Each row below holds a small network's activations on one input, seen along a few directions.
In each table, some parts of the input vary, and every possible input appears once, in random order.
A made-up example of a description, with smaller parts first: ring(8) and (point or line(11) or (values(2) and line(6))).
Shared parts are said once, and a part with two or three values counts as separate values.
In the rows, 128 means zero.

Other details of the inputs shift rows strongly along three fixed directions, in all tables alike. That doesn't count.
These rows show it; all are for the same input, with only those details redrawn:
[141 131 128 119 127 131 129 121 135 131 125]
[129 124 168 138 114 137 184 140 108 117 125]
[127 135 118 129 131 126 127 120 130 126 128]
[114 142  84 144 144 128 129 129 144 134 148]
[124 141  86 136 142 131 124 127 149 138 145]
[106 141 105 148 136 122 132 125 123 121 137]
[107 130 159 146 117 122 165 129  91 102 120]
[ 99 142 116 140 130 100  96 101 101  99 112]

Rows:
R1: [133 109 179 120 105 124 152 138 106 130 123]
R2: [123 124 173 130 106 124 159 121  96 105 107]
R3: [108 130 143 144 114 127 154 125 102 106 121]
R4: [128 126 101 135 138 131 132 150 148 159 163]
R5: [128 126 123 130 134 122 118 139 133 131 142]
R6: [118 124 136 117 121  99  87 111 108 123 116]
R7: [103 128 111 146 130 120 130 139 122 135 151]
R8: [167  99 156  66 162 161  10  73 150 169  21]
R9: [142 124 109 127 138 134 128 149 153 161 158]
R10: [102 141 104 149 135 118 129 122 118 116 135]
R11: [111 138 105 143 128 128 132 123 128 125 136]
R12: [179 102 186  93 110 143 149 146 139 140 121]
R13: [176 126 121  99 131 153 133 136 171 146 131]
R14: [165 132 112 109 136 151 134 139 170 148 139]
R15: [ 94 137 132 141 121 103 104 106  91  78 103]
R16: [150 122 155 120 118 148 165 142 132 121 125]
R17: [157 119 176 114 112 146 175 139 123 127 118]
R18: [105 134 113 140 137  99  88 124 114 117 133]
R19: [124 126  98 136 136 134 132 148 150 152 162]
R20: [120 135 117 119 123 111  83  98 120 104 106]
R21: [131 125  99 133 139 137 130 151 156 150 162]
- Describe the family of inputs behind these rows. => point or (values(2) and ring(10))

Rows:
R22: [ 95 143  55 150 169 129  75 134 149 156 131]
R23: [ 53 146 102 151 132  56  26  87  69  48 102]
R24: [217 132 107  68 135 145  97 121 206 168 133]
R25: [157 140  54  97 152 111  55 105 182 173 150]
R26: [127 129  90 141 122 150 164 150 158 156 169]
R27: [ 63 154  30 172 180 127  71  97 139 126 139]
R28: [211 111 185  28 112  99  26  77 139 108  65]
R29: [191 110 170  55 129 129  26  89 136 132  44]
R30: [142 120 173 120 116 113 149 136 105 123 129]
R31: [118 111 192 138 106 121 205 148  84 112 131]
R32: [ 85 111 197 165 120 146 204 133  75 111 107]
R33: [ 96 139  90 172 158 155 152 155 127 137 132]
R34: [ 32 165  18 197 155 102 115 126 118  95 173]
R35: [114 114 178 131  93 114 146 128  84 111 119]
R36: [ 95 140 127 120 116  66   6  77  79  63  89]
R37: [ 87 132 103 148 159 106  43  93 112 103  99]
R38: [183 126 104 100 117 173 158 146 195 169 157]
R39: [ 81 139 144 144 111  72  79  88  58  90 106]
R40: [ 92 134 170 159  98 104 163 117  63  93 117]
R41: [ 82 128 137 163 144 118 104 104  89  91  95]
R42: [242 110 143  40 106 163  88 121 207 169 115]
R43: [124 126 215 153  89 132 215 150  72  90 119]
R44: [ 88 120 126 165 119 127 191 161 110 125 161]
R45: [ 98 121 177 136 100  94 113 120  67  85 110]
R46: [127 117 149 132 134 158 167 152 130 164 116]
R47: [155 158  45 102 151 115  56  93 186 147 138]
R48: [ 93 114 135 183 149 168 215 179 133 155 164]
R49: [ 83 151  48 178 172 168 160 153 144 154 156]
R50: [ 69 126 167 178 126 142 201 147  65 112 107]
R51: [156 125  82 136 143 173 222 179 195 185 195]
R52: [ 90 110 193 148 121 126 152 119  80 115  95]
R53: [149 105 150 126 117 156 200 179 148 150 164]
R54: [165 120 178  82 104  99  68  96 107 120  94]
R55: [148 126  99 116 143 131 132 148 163 153 162]
R56: [169 123  74  85 132 135  85 115 192 163 139]
R57: [ 72 170  16 192 167 113 103 148 147 132 197]
R58: [179 121 189  85 112 116 113 118 122 114 103]
R59: [152 131 115 121 128 136 158 132 151 154 150]
R60: [135 123 140 122 115 127 137 135 130 107 125]
R61: [171 131  95 111 142 153 158 155 190 157 163]
R62: [207 115 199  87  89 171 204 143 150 150 123]
R63: [185 109 214  77  92 139 177 121 120 111  93]
- Describe the family of inputs behind these rows. => ring(6) and (values(2) or ring(5))
- Changing only the ring(6) part turns R41 into R48. The same change can be made to R60. Which row results? => R53
- Changing only the ring(6) part turns R32 into R52. The same change can be made to R50. Which row results? => R46
- Change only the values(2) part in R22. List by row number the other rows that result. => R48
- Change only the ring(5) part in R45. List by row number the other rows that result. => R30, R53, R54, R55
- Change only the ring(6) part in R63. List by row number the other rows that result. => R28, R31, R51, R55, R61
- Change only the ring(5) part in R23. List by row number the other rows that result. => R28, R36, R57, R58

Rows:
R64: [122 135  92 129 142  94  89 126 134 119 163]
R65: [ 85 130 115 165 131 142 188 143 106 121 138]
R66: [ 65 131 118 172 120 100 169 152  94  78 158]
R67: [110 148  93 150 147 123 100 126 128 102 125]
R68: [106 129  94 142 133 129 119 122 137 137 129]
R69: [140 120 146  90 119  98  59  80 109 119  72]
R70: [117 142  45 143 164 142 111 148 163 167 168]
R71: [107 138 155 159 114  99 160 123  79 103 144]
R72: [152 139 149 121 133 127 136 129 124 117 108]
R73: [129 120 175 110 125 113  89 107 100 111  93]
R74: [151 119 119 112 136 136 124 135 144 161 127]
R75: [117 137  93 136 143  94 109 125 133 124 162]
R76: [152 113 193 109 117 139 169 134  99 132 101]
R77: [137 119 121 141 137 174 191 158 173 166 158]
R78: [189 125 131  59 102 125  68 117 165 141 113]
R79: [ 97 133 132 136 135 101 107 111  83 111 104]
R80: [151 109 166 116 107 136 185 171 135 123 153]
R81: [113 146 143 146 103 112 158 118  97 115 130]
R82: [154 129 162 122 119 149 158 146 127 111 115]
R83: [113 111 148 155 120 144 166 162 118 133 139]
R84: [149 121 209 108  87 121 184 146  94 118 110]
R85: [140 136  90 145 129 143 154 151 155 144 189]
R86: [ 84 156  88 172 145 121 141 124 115  91 127]
R87: [101 142  74 147 162 126 106 117 152 148 148]
R88: [ 89 138 112 147 144 102  84  98 114 116 113]
R89: [143 114 160 120 123 165 190 139 133 139 121]
R90: [174 113 164  93 130 159 157 128 155 160 118]
R91: [173 134 133 119 136 161 164 162 161 148 140]
R92: [154 115 164 110 116 122 173 156 131 135 143]
R93: [113 151 135 131 107  87  78  99  85  99 116]
R94: [137 125  85 105 138 120  52  95 165 147 111]
R95: [111 138  85 139 152 129 108 133 128 140 141]
R96: [105 139  69 147 157 143 120 124 166 150 154]
R97: [174 142  85 115 152 156 137 138 190 160 140]
R98: [122 140 116 139 119 127 161 166 131 138 162]
R99: [162 120 112 100 128 120  99 130 160 128 157]
R100: [149 129 159  97  97 112 133 120 122 124 107]
R101: [108 150 116 151 149 106 106 115 108  98 110]
R102: [105 129 141 135 134 106  83 115 104 113 110]
R103: [119 153  77 149 159 122 110 117 146 122 128]
R104: [ 65 141 130 173 100 112 183 151  81  85 145]
R105: [182  99 194  81 107 138 127 131 120 143  93]
R106: [103 123 140 152 121 116 203 161 114 115 158]
R107: [183 109 125  94 133 154 130 136 187 186 130]
R108: [111 112 173 140 105 137 187 134  91 113 108]
R109: [106 137 139 120  97  98 119 108 100  93 105]
R110: [128 134 125 156 135 157 184 154 138 114 137]
R111: [161 122 195 116 117 138 156 139 109 107  97]
R112: [176 114 136  91 134 172 149 129 180 167 129]
R113: [173 106 164  95 115 152 131 124 161 153 110]
R114: [138 121 140  89 119 106  39  85 103 106  75]
R115: [143 123 128 107 134 113  51 111 139 139 108]
R116: [143 131 159 117 123 124 119 101 116  91  82]
R117: [ 92 137 169 165 107  90 148 123  54  80 137]
R118: [124 117 133 123 117 134 123 123 119 123 111]
R119: [104 135 130 133 145 110  97 108 105 119 113]
R120: [ 91 134 143 143 138  93  82 102  91 106 102]
R121: [106 138 100 137 153 121  90 123 126 131 134]
R122: [111 140  69 147 161 119  83 128 158 158 149]
R123: [ 97 135 114 126 133 111  90  89 102 103  96]
R124: [ 99 118 159 159 117 128 141 146  98 110 126]
R125: [157 120  95 118 143 150 118 152 173 180 152]
R126: [ 67 144  63 175 152 104 104 120 118 130 142]
R127: [121 126 102 148 143 169 172 155 163 155 165]
R128: [121 137  89 119 139  92  79 131 138 121 149]
R129: [135 122 138 113 125 138 113 123 118 126 110]
R130: [151 110 160 114 108 130 183 138 136 118 146]
R131: [179 109 173  67 116 134  62  98 141 133  85]
R132: [109 133 122 148 149 138 158 142 118 139 139]
R133: [106 138  67 144 154 131  75 129 157 143 148]
R134: [140 117 114 149 144 161 189 177 165 184 169]
R135: [190 126 167  63  83 123  78  85 135 121  90]
R136: [185 116 132  67 129 139  93 103 160 161  97]
R137: [ 93 136  88 175 151 136 155 150 146 152 163]
R138: [126 120 138 109 113 102 123 118 125 100 121]
R139: [ 62 144  84 166 149 114  93 109 107 100 130]
R140: [151 114  97 120 134 158 124 144 182 169 145]
R141: [126 123 172 139  94 123 170 125  92  91 135]
R142: [137 121 100 121 132 140 105 135 146 147 132]
R143: [114 140 121 131 113  96 102  85 104  94 126]
R144: [127 112 176 116 108 119  95 107 105 104  88]
R145: [158 135 113 130 135 167 172 155 167 135 142]
R146: [126 145 149 147 106 121 172 135 103 129 143]
R147: [131 157  51 129 131 123  71 118 161 143 162]
R148: [141 117 140 133 132 174 188 166 141 151 147]
R149: [ 99 117 151 156 115 129 147 146  92 114 123]
R150: [ 66 130 151 165 118 119 153 121  59  79 107]
R151: [ 93 121 162 161 122 115 161 141  79 119 120]
R152: [135 118 171 125 126 149 184 135 113 135 115]
R153: [123 117 153 125 121 135 116 119 125 119 111]
R154: [103 140  72 140 156 132  81 124 146 135 144]
R155: [172 108 149  89 114 163 144 131 149 149 111]
R156: [180 101 170  92 118 144 121 142 149 161 113]
R157: [105 139 103 141 155 116  97 117 130 137 134]
R158: [134 111 179 133 109 120 207 149 109 113 149]
R159: [137 117 136  93 113 106  37  80 118 112  75]
R160: [ 89 136  92 166 146 155 168 149 131 131 155]
R161: [ 93 133 125 158 144 132 150 146 101 123 139]
R162: [126 131  63 128 142 119 108 130 167 126 177]
R163: [133 123 161 102 122 115 106  93  98 114  82]
R164: [158 141 114 105 105 133 122 107 152 140 130]
R165: [202 125 119  87 122 144 134 120 184 173 153]
- Describe the family of inputs behind these rows. => ring(6) and (values(2) or ring(5) or ring(10))
- Changing only the ring(6) part turns R106 into R92. The same change can be made to R87. Which row results? => R157
- Changing only the ring(6) part turns R90 into R139. The same change can be made to R136. Which row results? => R155
- Start at R122 and move only the ring(10) part, one step at a time. The first step leads to R120. Which rows follow, in order? => R157, R119, R132, R76, R79, R74, R151, R134
- Change only the ring(6) part in R147. List by row number the other rows that result. => R81, R93, R135, R146, R164
